A small network was shown many inputs. Here are its activations along a few directions, one row for each input.
Each table varies a few parts of the input and shows all the possible inputs, shuffled.
Descriptions start from the smaller parts, as in this example, which fits no table here: one of 2 separate values, together with either a single point or one of 11 places along a line or (one of 4 places along a line, together with one of 8 places around a ring).
Shared parts are said once, and a part with two or three values counts as separate values.
In the rows, 128 means zero.

A family of inputs:
x1: [157 108 113 157 123 130 108  93 126 167 156]
x2: [143 114  86 143 107 151 141  88 116 136 151]
x3: [115 144 145  89 128  77 132 206 143  91 119]
x4: [163 101 104 144 114 137 125  87 119 150 148]
x5: [155  93 104 141 122 146 145  90 121 129 145]
x6: [113 143  91 153 156 146 106  89 124 164 136]
x7: [ 73 134 173  89  93 142 139 103 179 128 109]
x8: [143 111 117 161 132 134 102  90 125 170 148]
x9: [148 121  87 145  99 140 123  86 112 150 149]
x10: [ 89 125 195  83 104 134 138 101 177 121 106]
x11: [133 101 114 164 146 160 147  92 133 132 120]
x12: [132 149 183  85 133  75 143 198 131  86 109]
x13: [107 133 101 157 130 132  97  88 112 173 140]
x14: [129 119 110 143 167 143 112  93 128 156 125]
x15: [118 151 165  84 108 107 136 218 124  87 122]
x16: [120 143  90 154 152 166 113  91 123 152 122]
x17: [127 113  92 156 125 156 151  90 123 132 140]
x18: [134 154 193  83 121  90 145 208 118  85 113]
x19: [121 158 168  81 109 100 148 215 122  94 110]
x20: [117 131  90 158 143 163 133  90 123 143 116]
x21: [131 132  96 165 117 131  96  88 113 174 147]
x22: [119 153 159  85 123  84 147 207 135  98 109]
x23: [142  90 111 152 131 156 151  93 126 125 132]
x24: [131 148 189  86 119 100 132 211 120  75 123]
x25: [126 111 116 153 150 126 107  90 122 171 138]
x26: [119 146 150  87 117  96 125 217 133  79 123]
x27: [123 123  96 161 131 162 145  92 123 130 116]
x28: [144 133  97 157 107 136 104  90 115 169 149]
x29: [134 118 109 147 166 163 117  94 130 146 116]
x30: [130 140 168  87 135  72 126 199 139  76 116]
x31: [129 110 107 156 160 157 137  90 132 135 116]
x32: [132 142 176  89 129  85 123 209 129  71 127]
Question: Describe the family of inputs behind these rows.
Answer: one of 2 separate values, together with either a single point or one of 5 places around a ring or one of 10 places around a ring
Question: The inputs of x19 and x18 match in every part but the choice among 2 separate values. If x15 is changed in the same way as x19 into x18, which row does it become?
Answer: x24
Question: Which other rows does x10 become when the choice among 2 separate values takes its other values? List them by row number.
Answer: x7

A family of inputs:
x33: [107 108  75 180  66 197 142  24 128 186 149]
x34: [139 138 121 113 130 121 154 186 125  50 131]
x35: [120  96 154  94 143 114 174 129 178  99 104]
x36: [157  66 106 192 110 195 164   6 138 170 129]
x37: [109  91 176  90 130  95 125 136 182 121 123]
x38: [ 98 121 132  89 137 144 157 140 182  73  99]
x39: [133 150 147  91  87  63 107 175 121 104 157]
x40: [126 150  19 176 158 139  96  96  76 186 155]
x41: [147 109 168 109 123  70 115 184 120  90 149]
x42: [191 133 156 120 142 102 158 222  79  83 134]
x43: [ 89 142 200 108 168 151 167 116 167 115  68]
x44: [ 41 177 168  87 123 154 142 118 151 130  82]
x45: [171 169 159  97  95  74 100 222  86 119 163]
x46: [174 151 129 117 124 125 145 235  93  67 123]
x47: [165 104  66 203 194 110  63  97  93 191 142]
x48: [ 64 174 204  78 110 122 107 113 175 154  90]
x49: [ 97 133 160  69 106  93 116 127 176 129 137]
x50: [174 107  43 206 203 131 114  88  87 166 118]
x51: [138  89  72 188 104 221 155  19 138 145 133]
x52: [ 65 165 176  96 164 181 155 123 166  87  73]
x53: [146 156  49 174 157 105  57  90  92 215 170]
x54: [ 76 134 125  85 101 120 144 139 165 113 113]
x55: [156 115 147 111 138  90 156 173 112  64 127]
x56: [128 106 107 162  71 171 105   6 138 197 164]
x57: [149 167 121 113  88 101 133 232  77 107 138]
x58: [151  59 130 178 112 182 110  13 135 187 159]
x59: [185 122 179 119 122  79 109 234  91 109 150]
x60: [153 124  20 189 194 162 109  91  86 153 132]
x61: [ 78 135 224  95 157 134 114 119 163 133  93]
x62: [114 151 110 112  85  93 145 186 117  96 136]
Question: Describe the family of inputs behind these rows.
Answer: one of 5 places around a ring, together with either one of 2 separate values or one of 4 places along a line
Question: The inputs of x53 and x47 match in every part but the place on the ring of 5. If x56 is changed in the same way as x53 into x47, which row does it become?
Answer: x58
Question: Which other rows agree with x51 in the place on the ring of 5? List them by row number.
Answer: x34, x38, x46, x52, x60
Question: Which other rows does x49 become when the place on the ring of 5 takes its other values? List them by row number.
Answer: x35, x37, x38, x54
Question: Start at x57 and move only the place on the line of 4, one step at a time. The first step leads to x62. Which rows follow, in order?
Answer: x54, x44

A family of inputs:
x63: [194  95  42 208 158 219 179  76  93  95 115]
x64: [116 153 160  79  69  70  89 247 124  90 179]
x65: [113  97  99 138 123 191 145  17 173 157  99]
x66: [111 207 167  79 128  53 149 224 115 106 104]
x67: [115 120 224  89 168  74 127 213 146  58  79]
x68: [128  99 223  47 139 114 187 193 151  34  97]
x69: [133  95  59 197 196 155 128  79 143 145 111]
x70: [121 148 102 142 150 145  83  41 137 204 126]
x71: [198 113  34 199 148 146 106 110  20 163 169]
x72: [117  87  57 167 175 159 158  59 147 130 128]
x73: [119 207 154  64 143 103  98 240 137  81 124]
x74: [147 122  89 144 107 126  71  51 126 219 151]
x75: [127 181 165  79  89  34 128 226  88 115 132]
x76: [112 174 149  59  98  67  77 246 112  87 146]
x77: [102 145 172  52 109 146 181 214 172  14 100]
x78: [152 135  39 169 196 128 103  87 118 173 136]
x79: [134 111 230  59 142 106 171 193 153  41  98]
x80: [ 97 112 155 164  46 133  59  24 136 235 189]
x81: [ 75 164 188  97 142  72 166 221 130  87  73]
x82: [107 147 184  66 105 115 236 204 149  53  85]
x83: [187 111 196  89  92  46  98 233 124 105 164]
x84: [119 136 133 138  87 143  60  51 128 236 149]
x85: [ 90 108 148 133  89 216 148  12 177 168 115]
x86: [186 116  32 181 146 104  78  82 111 173 159]
x87: [100 169 153 152 121 167  67  30 145 218 127]
x88: [ 93 152 181  60 118 137 160 219 164  34 104]
x89: [220  85  26 215 121 152 112 118  40 172 187]
x90: [194 138  32 201 195 175 117 110  40 154 132]
x91: [173  87  54 201 145 220 195  60  97  82 132]
x92: [104  90 116 133 112 198 177   9 174 144 128]
x93: [158  87  46 176 122 106 108  90 111 187 201]
x94: [ 83 106 110 168 150 159 114  40 165 172  99]
x95: [ 85 119 159 144  87 205 139   6 178 167 121]
x96: [ 92 157 187  69 116  89 192 200 142  57  74]
x97: [128  97  99 156  74 113  79  43 138 213 180]
x98: [140  96  52 215 198 182 143 102  67 126 112]
x99: [130  77  61 157 160 181 195  57 155 117 138]
x100: [113 148 166  86  66  26 130 233  92 123 152]
x101: [160 130 200  75 118  44  97 230 104 106 148]
x102: [149 166 206  73 158  64 115 220 130  87 123]
x103: [ 82 128 151 171 121 184  94  33 175 193  93]
x104: [ 72 162 177  82 147 108 116 234 150  54  95]
Question: The inputs of x72 and x78 match in every part but one. If x65 is changed in the same way as x72 into x78, which row does it become?
Answer: x70
Question: The inputs of x102 and x68 match in every part but one. If x66 is changed in the same way as x102 into x68, which row does it become?
Answer: x82
Question: Describe the family of inputs behind these rows.
Answer: one of 6 places along a line, together with either one of 3 separate values or one of 4 places along a line
Question: Start at x64 and move only the place on the line of 6, one step at a time. The first step leads to x76. Which rows follow, in order?
Answer: x73, x104, x88, x77
Question: Which other rows does x84 become when the place on the line of 6 takes its other values? List them by row number.
Answer: x80, x85, x87, x95, x103
Question: Which other rows does x81 become when the choice among 3 separate values takes its other values? List them by row number.
Answer: x67, x104

A family of inputs:
x105: [129  97 115 141 109 166 143  70 151 132 135]
x106: [116  95 123 141 101 155 120  68 142 173 149]
x107: [103 165 184  71 124 109 126 218 143  76 102]
x108: [117 147 195  60 141  98 136 211 147  71 105]
x109: [190 137  79 135 125  81 115 196  72 110 175]
x110: [126  98 122 143  98 156 128  74 160 147 138]
x111: [129 113  82 160 139 176 148  73 126 139 113]
x112: [120 139  97 160 141 136  96  61 119 189 148]
x113: [103 161 199  70 107  70 155 214 148  82 105]
x114: [123 103  83 168 165 166 136  90 116 154 116]
x115: [126 122 115 143 105 145 101  62 122 180 140]
x116: [199 123 112 161 133  91 113 200  71 113 154]
x117: [116 137 211  55 127  71 150 210 152  73  99]
x118: [ 95 174 189  74 104  94 136 221 143  84 105]
x119: [124 127  82 173 162 139  98  69 124 174 142]
x120: [137 114 111 151 134 177 161  66 125 127 129]
x121: [124 124  76 170 159 145 114  73 114 152 122]
Question: Describe the family of inputs behind these rows.
Answer: either one of 2 separate values or one of 5 places around a ring or one of 10 places around a ring
Question: Start at x108 and move only the place on the ring of 5, one step at a time. The first step leads to x117. Which rows follow, in order?
Answer: x113, x118, x107

A family of inputs:
x122: [116 115 149 127 155 197 204 106 161  79  68]
x123: [125  88 147 121 131 194 206  95 176  72 123]
x124: [ 65 131 190 107  70 156 135  84 182 157 109]
x125: [163 139  95 135 100 132 172 214  92  68 165]
x126: [138 143 237 125 131  58  87 155 136 133 123]
x127: [154 129  95 134  32 108 140 176 114 128 168]
x128: [100 197  65 115 117 110 120 198 121 109 108]
x129: [127  79 153  96  78 155 171  80 178 117 142]
x130: [ 99 191 135 125  52 102 123 166 111 143 158]
x131: [194  76  58 184 101 153 103  33  97 185 176]
x132: [ 44 147 164  85 129 164 138  66 195 137  88]
x133: [106 154  97 175 151 165  44  49 108 212 140]
x134: [134 143 122 116  22  79 135 160 107 168 160]
x135: [165  99  89 195 103 117 108  22  81 212 187]
x136: [198  87  61 204 157 184 137  78  89 132 148]
x137: [118 138 156 105 202  69  99 186 134 105  93]
x138: [ 78 216 121 108  71 132  89 182 117 138 143]
x139: [120  62 145 110  93 169 175  72 182  76 149]
x140: [ 91  95 195  95  63 128 178  55 164 146 139]
x141: [ 43 130 130  91 156 160 149  91 177 107  58]
x142: [113 150 192  92 206  60  79 176 129 127 106]
x143: [172 119 163 124 202  94 154 204 113  77 109]
x144: [176 112  53 198 180 178 151  96  98 136 120]
x145: [ 71 126 138 114 170 166 186 104 166  83  57]
x146: [ 70 199 100 109 112 108 113 192 110 126 140]
x147: [111 178  77 121 129 100 148 223 104  92 105]
x148: [189  81 183 136 166 115 144 196 107  72 123]
x149: [146 149  91 163 122 143  70  38 118 217 154]
x150: [112 154 216  92 167  75  54 168 131 139 120]
x151: [147 132 167 111 213  93 134 189 114  88  89]
x152: [142 175  93 148 111 143 186 222  82  68 119]
x153: [201  78 175 100 151  76 110 161 125  62 156]
x154: [138 125  47 155 198 157 130  91 100 162  95]
x155: [110 148  59 143 189 144  79  63 114 212 138]
x156: [156  89 219 101  89  61 112 147 123 157 142]
x157: [158 126  81 135  56 126 140 193 109  84 171]
x158: [184  74 191 107 121  58 108 170 144 108 166]
x159: [178  67  60 197 127 170 100  56 102 147 164]
x160: [ 54 147 176  80  96 178 109  86 191 159  94]
x161: [115 131  36 143 200 141  98  75 117 178 107]
Question: The inputs of x138 and x160 match in every part but one. If x146 is changed in the same way as x138 into x160, which row does it become?
Answer: x132
Question: Describe the family of inputs behind these rows.
Answer: one of 4 separate values, together with one of 10 places around a ring
Question: Which other rows does x124 become when the choice among 4 separate values takes its other values? List them by row number.
Answer: x126, x130, x149
Question: Which other rows does x156 become when the place on the ring of 10 takes its other values? List them by row number.
Answer: x126, x137, x142, x143, x148, x150, x151, x153, x158
